Each row below holds a small network's activations on one input, seen along a few directions.
Each table varies a few parts of the input and shows all the possible inputs, shuffled.
A made-up example of a description, with smaller parts first: line(4) and (point or line(11) or (values(3) and ring(8))).
Shared parts are said once, and a part with two or three values counts as separate values.

Other details of the inputs shift rows strongly along two fixed directions, in all tables alike. That doesn't count.

Table:
r1: [-9 0 11 7 12 1 -15 -13 -25 -11 3 -28]
r2: [0 -24 10 -26 -16 19 15 -13 -32 4 -19 41]
r3: [6 9 -8 0 7 -7 -1 2 -35 -17 5 -21]
r4: [-9 -19 12 -26 -14 28 8 -24 -39 14 -11 27]
r5: [-11 2 -12 -4 -14 -12 5 16 15 8 -8 -7]
r6: [-1 -5 11 9 6 -6 -13 -4 -25 -17 -3 -27]
r7: [6 10 -6 -4 16 -8 3 10 -26 -20 4 -9]
r8: [1 10 -10 8 -6 -2 0 3 32 14 9 0]
r9: [10 0 -9 12 -13 -9 0 9 32 8 3 0]
r10: [-1 2 3 0 12 -6 -6 7 -30 -18 -3 -20]
r11: [-6 11 -1 -5 23 -2 -1 1 -25 -15 7 -10]
r12: [-20 9 -12 -7 -8 -7 3 9 18 17 -1 -8]
r13: [19 -2 11 19 17 -3 -6 -2 -5 -22 4 -5]
r14: [-5 16 -4 -5 21 -1 0 1 -25 -12 9 -11]
r15: [-1 15 -7 -3 12 1 -3 -6 -34 -8 12 -21]
r16: [-2 16 -5 -7 24 -2 0 1 -28 -13 10 -8]
r17: [-9 6 -17 -6 -17 -13 6 15 15 10 -4 -7]
r18: [14 -20 16 -10 -6 28 7 -27 -14 7 -1 46]
r19: [12 -3 13 14 20 -4 -8 3 -8 -23 0 -5]
r20: [9 4 -10 9 -11 -8 2 10 29 5 2 1]
r21: [-4 -3 -3 4 -10 -10 0 14 28 6 -5 -3]
r22: [-14 -32 -1 -26 -57 18 14 -15 9 39 -29 32]
r23: [-8 11 -20 -6 -18 -11 7 15 12 11 -3 -9]
r24: [-2 3 -3 12 -8 -2 -3 -2 35 14 5 -6]
r25: [21 -28 19 -5 -17 25 7 -23 -16 1 -11 46]
r26: [-2 3 13 3 31 0 -8 2 -9 -19 3 -4]
r27: [1 10 -13 5 -6 -3 1 6 31 16 9 3]
r28: [-19 10 -13 -8 -7 -7 4 8 17 18 1 -8]
r29: [3 -3 -1 13 -13 -7 -3 7 32 7 -3 -4]
r30: [-22 2 -9 -5 -14 -4 -2 1 18 20 -5 -19]
r31: [8 -3 12 10 21 -5 -6 6 -8 -23 -1 -5]
r32: [-2 10 -22 -9 -15 -12 8 17 11 11 -1 -3]
r33: [4 2 14 11 28 2 -9 -5 -8 -17 7 -6]
r34: [6 -3 12 6 23 -6 -5 9 -10 -24 -4 -4]
r35: [-10 17 -21 -12 -8 -7 7 9 14 19 7 -5]
r36: [9 4 -12 7 -12 -9 2 13 28 8 2 3]
r37: [17 -3 13 18 17 -3 -7 -1 -6 -23 3 -6]
r38: [13 4 11 15 25 3 -8 -8 -6 -17 13 -4]
r39: [-5 3 -1 10 -6 -2 -4 -1 34 14 4 -5]
r40: [0 -23 22 -17 -3 26 6 -21 -17 5 -9 43]
r41: [-11 4 -3 4 -4 -4 -2 4 32 15 2 -5]
r42: [13 -23 21 -5 -8 30 4 -32 -13 6 -4 41]
Description of these inputs: values(2) and (line(4) or line(6) or line(11)).
Changing only the values(2) part turns r8 into r20. The same change can be made to r16. Which row results?
Answer: r7
Which other rows does r4 become when the values(2) part takes its other values? List them by row number.
Answer: r10

Table:
r43: [-2 -22 -10 -17 -49 3 19 1 17 25 -18 32]
r44: [-6 22 -22 8 -8 -13 5 20 48 20 7 -8]
r45: [9 20 10 30 47 -10 -14 1 -14 -41 19 -39]
r46: [15 0 16 -6 35 16 3 -14 -36 -24 3 26]
r47: [15 29 2 22 57 -15 -10 17 -16 -40 20 -25]
r48: [-16 4 -8 7 -8 -9 -5 10 52 23 1 -21]
r49: [18 -15 14 -3 10 15 -3 -10 -25 -7 4 26]
r50: [-7 21 -5 12 30 -19 -6 16 -14 -21 13 -34]
r51: [10 -9 20 -7 29 17 0 -20 -34 -20 5 20]
r52: [0 -9 9 -11 6 12 4 -11 -40 -10 -4 18]
r53: [7 -20 1 -7 -35 21 2 -19 14 28 -6 26]
r54: [5 -19 24 0 9 18 -6 -15 -21 -11 -7 21]
r55: [15 -16 34 2 25 17 -9 -14 -39 -24 -4 15]
r56: [1 -7 18 -8 14 14 1 -25 -48 -16 -3 8]
r57: [-6 19 -5 10 33 -15 -11 0 -13 -24 13 -45]
r58: [-19 11 -12 11 -5 -20 -9 19 22 8 -2 -36]
r59: [13 -20 12 -1 -4 7 9 -13 -33 -20 -12 13]
r60: [9 24 -14 6 32 -20 -12 22 -18 -23 15 -32]
r61: [-20 16 -22 10 -21 -17 1 10 35 22 2 -32]
r62: [-6 16 -9 19 5 -16 -8 1 32 4 10 -28]
r63: [10 -8 18 -4 13 14 -3 -19 -54 -22 -1 4]
r64: [13 -2 12 -10 33 19 5 -15 -32 -21 5 23]
r65: [-24 11 -13 6 -17 -19 -3 19 37 23 -4 -30]
r66: [4 -8 10 -11 3 10 1 -8 -40 -8 -1 16]
r67: [-8 15 -11 13 2 -12 -4 1 39 9 12 -30]
r68: [21 -5 7 -6 14 12 -1 -5 -24 -8 4 26]
r69: [8 -6 -4 -14 -23 15 11 -5 11 21 -2 38]
r70: [3 -28 9 -11 -35 20 0 -12 17 34 -14 32]
r71: [-7 -23 1 -19 -40 12 2 -6 5 34 -17 17]
r72: [-5 -5 8 -16 8 13 5 -12 -31 -11 0 9]
r73: [21 -19 16 2 5 9 8 -6 -18 -19 -8 30]
r74: [4 -15 31 -5 22 17 -7 -21 -28 -18 -6 21]
r75: [-17 15 -21 10 -22 -16 0 10 33 20 1 -30]
r76: [-5 -16 3 -13 -37 17 14 -15 21 33 -7 42]
r77: [-15 -21 0 -19 -48 12 5 -6 13 36 -18 21]
r78: [-9 21 -27 -4 -19 -20 3 23 27 17 7 -16]
r79: [-16 23 -28 -9 -8 -16 7 18 33 18 6 -22]
r80: [16 -13 20 3 7 17 -4 -23 -25 -12 2 17]
r81: [-4 -29 1 -15 -45 6 12 -1 15 22 -27 25]
r82: [19 -8 6 -10 16 3 9 1 -46 -33 -7 21]
r83: [3 19 0 19 43 -15 -14 10 2 -28 19 -28]
r84: [-13 15 1 12 34 -19 -17 13 -10 -23 6 -41]
r85: [4 29 -8 11 45 -18 -8 21 -29 -39 15 -35]
r86: [-2 15 -12 15 -2 -15 -8 18 34 5 13 -19]
r87: [-22 -20 0 -23 -36 15 10 -12 16 36 -18 17]
r88: [-14 25 -27 -1 -10 -17 6 22 28 15 4 -19]
r89: [-11 -5 -13 -27 -31 13 18 -9 4 32 -12 36]
r90: [14 3 10 26 31 -22 -13 18 6 -36 -1 -29]
r91: [-6 14 -13 16 -2 -13 -4 16 38 8 10 -15]
r92: [-3 14 -11 23 0 -14 -7 6 32 4 9 -28]
r93: [10 9 -10 23 -6 -22 -2 12 38 -7 0 -25]
r94: [16 -12 -1 -9 -24 7 17 0 15 10 -11 41]
r95: [-6 -19 13 -4 -22 15 3 -12 14 20 -12 25]
r96: [0 -17 -3 -14 -35 14 6 -14 -7 26 -8 13]
r97: [-23 17 -24 -2 -17 -20 1 16 36 20 5 -23]
r98: [8 -11 6 -10 5 9 -3 -4 -40 -8 1 12]
What do these inputs look like to the network?
Answer: values(2) and line(4) and (point or line(6))
Changing only the values(2) part turns r66 into r86. The same change can be made to r50. Which row results?
Answer: r76
Changing only the values(2) part turns r92 into r75. The same change can be made to r74. Which row results?
Answer: r84
Which other rows does r55 become when the values(2) part takes its other values? List them by row number.
Answer: r77

Table:
r99: [-13 25 -15 12 13 -18 -11 13 17 -2 15 -40]
r100: [-16 -9 -2 -22 -23 16 8 -11 11 32 -9 22]
r101: [5 12 3 9 29 -4 -7 6 5 -14 11 -9]
r102: [24 0 20 4 40 12 0 -14 -54 -40 7 13]
r103: [11 -25 14 -15 -17 19 11 -14 -12 2 -16 47]
r104: [-7 22 -18 9 8 -23 -9 20 5 -1 10 -39]
r105: [16 4 13 8 34 7 -6 -10 -27 -29 12 5]
r106: [2 18 -5 20 25 -18 -9 18 20 -12 15 -24]
r107: [3 -17 2 -10 -22 12 12 -10 13 17 -10 33]
r108: [-7 -26 19 0 -27 17 -4 -24 3 18 -15 10]
r109: [10 17 -11 13 16 -20 -8 20 14 -12 14 -24]
r110: [-27 5 -23 -5 -41 -10 6 13 55 47 -2 -7]
r111: [7 -11 -5 -12 -26 13 13 -9 6 18 -4 31]
r112: [-3 -24 6 -26 -28 21 13 -13 -27 13 -20 35]
r113: [11 -22 9 -13 -18 19 11 -9 -17 4 -15 43]
r114: [24 -19 41 18 38 16 -16 -23 -43 -42 0 6]
r115: [-10 18 -11 10 9 -26 -7 23 14 -10 2 -39]
r116: [-9 26 -18 11 10 -21 -3 15 9 -3 11 -42]
r117: [7 3 7 -5 24 0 -4 -2 -45 -27 4 -11]
r118: [-26 2 -26 -8 -44 -13 10 11 54 43 -9 -10]
What do these inputs look like to the network?
Answer: values(2) and (point or ring(9))
Changing only the values(2) part turns r100 into r101. The same change can be made to r115. Which row results?
Answer: r103
Which other rows does r114 become when the values(2) part takes its other values? List them by row number.
Answer: r108
